A small network was trained on invented records. Each row is its activation on one of them, seen along a few directions.
Records have a field called H. Each example row is followed by its value.
Other fields move the rows too, some of them a lot.
In the rows, zero is written as 500.
Random noise pushes rows far along 12 fixed directions. That doesn't count. These rows show it; they differ only by the noise:
[521 556 405 422 402 505 200 535 577 394 693 335 556 431 627 386 572 379
 611 732 583 488 339 568 496 318 486 497 455]
[408 557 667 552 615 607 501 516 504 428 665 448 471 514 605 463 633 510
 565 607 636 347 684 442 419 564 540 516 504]
[405 452 605 333 407 495 602 422 492 476 399 490 416 528 602 592 255 332
 512 533 441 571 665 587 224 480 525 626 372]
[558 524 582 441 343 547 468 476 400 332 470 573 381 501 649 568 396 512
 619 649 670 664 441 470 481 592 407 510 406]
[617 324 574 535 353 507 344 435 625 545 437 389 665 672 383 266 606 426
 349 517 290 489 451 754 514 398 447 500 553]
[387 615 411 647 689 378 646 484 482 574 526 553 513 330 423 708 397 564
 558 356 544 461 443 341 545 451 724 453 433]
[562 721 633 572 330 466 377 510 720 545 639 369 523 434 760 566 301 501
 576 505 645 515 403 620 554 558 463 572 434]
[303 374 698 562 691 543 590 454 326 522 543 443 502 576 573 342 514 523
 501 333 330 296 521 327 582 613 724 390 595]
[340 480 519 316 643 475 603 443 527 496 500 442 441 462 486 547 417 280
 539 557 550 431 743 441 134 392 667 662 367]
[290 475 494 384 657 387 528 302 374 354 314 430 361 708 445 468 486 179
 535 583 362 342 602 488 321 257 699 398 354]
[387 449 554 462 522 601 503 543 341 453 635 508 501 479 609 500 433 421
 539 564 397 465 570 509 411 437 521 498 488]
[512 474 574 835 503 521 486 472 569 550 619 419 670 372 531 589 401 646
 503 462 394 477 350 616 665 400 585 400 429]
[600 362 832 612 344 663 541 374 513 348 382 608 448 636 550 585 446 651
 458 721 572 741 663 662 425 654 319 578 370]
[450 608 521 554 299 540 673 631 505 515 549 434 493 443 643 514 606 500
 562 337 490 209 655 612 440 627 439 379 674]

[708 640 576 614 621 633 642 643 305 648 666 570 538 579 462 443 417 214
 522 374 613 188 715 561 375 409 358 572 512]	h4
[538 449 595 470 665 407 444 369 344 568 401 514 503 743 448 300 347 290
 446 404 357 468 256 427 652 452 560 402 424]	h9
[449 485 667 415 383 457 460 448 533 478 408 478 402 642 681 406 415 599
 466 406 513 569 458 462 621 717 511 545 634]	h5
[598 480 748 766 602 532 682 400 473 503 448 407 531 634 528 486 444 424
 534 351 558 242 569 499 527 515 611 366 420]	h11
[644 317 468 357 387 530 452 447 577 394 356 518 453 567 372 361 664 491
 504 690 644 673 543 538 378 618 380 548 496]	h15
[556 564 424 429 378 487 523 595 699 569 554 485 547 322 518 601 457 569
 519 482 636 575 540 544 356 552 475 645 505]	h13
[651 463 555 498 519 452 336 422 568 499 475 409 479 555 535 415 467 407
 525 534 656 517 390 467 488 444 564 601 388]	h10
[655 577 567 514 333 458 632 503 561 541 382 491 476 591 517 435 545 452
 509 350 636 357 505 571 503 707 371 449 550]	h1
[587 748 442 631 508 511 392 635 520 480 641 553 559 551 542 608 571 387
 511 624 515 367 519 725 556 329 329 428 483]	h10
[210 626 661 595 800 501 396 409 638 563 617 361 474 605 558 438 552 519
 457 589 412 390 661 447 613 495 668 530 482]	h13
[546 396 586 612 446 619 458 463 697 433 514 343 576 552 449 426 694 481
 413 704 507 356 750 752 317 322 457 539 425]	h5
[394 391 643 718 643 481 517 386 659 610 408 400 657 641 382 480 580 538
 295 443 143 300 655 786 597 407 593 379 549]	h3
[582 389 426 566 600 429 514 407 451 554 382 549 590 525 225 534 393 365
 429 486 429 597 388 529 470 256 584 522 311]	h1
[756 368 598 682 469 718 417 555 189 448 629 575 580 538 496 394 353 416
 498 531 503 537 369 531 543 362 370 474 383]	h6
[426 771 352 421 539 287 574 399 465 413 226 655 278 631 362 634 550 431
 534 419 661 470 551 372 496 550 562 432 504]	h6
[472 356 333 481 358 444 336 411 537 307 416 457 518 490 512 521 615 572
 535 702 434 662 356 552 573 373 536 389 514]	h11
[579 729 374 486 528 352 518 570 557 575 545 605 485 449 487 700 366 466
 493 348 619 573 441 448 530 519 524 568 534]	h15
[566 270 832 601 469 656 585 389 438 437 412 495 471 550 648 473 399 626
 461 477 447 507 587 560 482 679 522 523 497]	h3
[530 513 515 598 489 377 420 358 771 540 416 417 523 479 450 578 417 539
 436 540 537 636 469 584 511 388 568 580 375]	h9

Which value of H does each new row have?
[331 333 518 538 650 466 423 402 499 492 482 539 547 403 474 511 516 752
 463 531 366 722 354 351 716 546 641 450 526]	h9
[683 551 455 326 360 477 630 615 494 510 368 594 384 418 457 481 557 443
 619 396 782 477 537 361 385 736 400 636 538]	h10
[373 249 334 348 485 607 711 671 159 570 549 614 541 295 440 506 388 429
 503 323 275 514 512 381 363 453 569 527 569]	h1
[476 287 433 328 467 474 486 384 453 418 339 492 501 537 436 366 563 486
 473 539 446 533 462 465 420 536 526 480 482]	h6
[789 551 670 616 340 612 539 568 347 552 529 561 486 616 593 494 188 355
 485 368 515 526 446 624 486 489 326 532 400]	h13
[620 376 406 629 224 656 577 556 382 368 457 458 562 332 497 565 471 455
 590 577 483 435 495 719 377 328 370 386 396]	h6
[376 248 699 551 622 480 633 366 453 568 395 424 522 429 635 500 314 591
 490 322 295 496 418 418 514 597 756 505 468]	h10
[454 605 519 816 609 523 600 442 455 460 431 596 452 545 421 684 479 630
 478 566 567 515 574 512 631 446 501 450 436]	h5
[760 479 569 585 536 379 374 439 537 645 362 609 569 725 277 409 339 473
 317 395 502 743 252 466 726 566 480 598 473]	h15
[629 590 473 573 336 421 424 533 618 501 453 547 546 565 485 542 589 604
 420 421 466 593 418 652 676 614 336 435 651]	h15
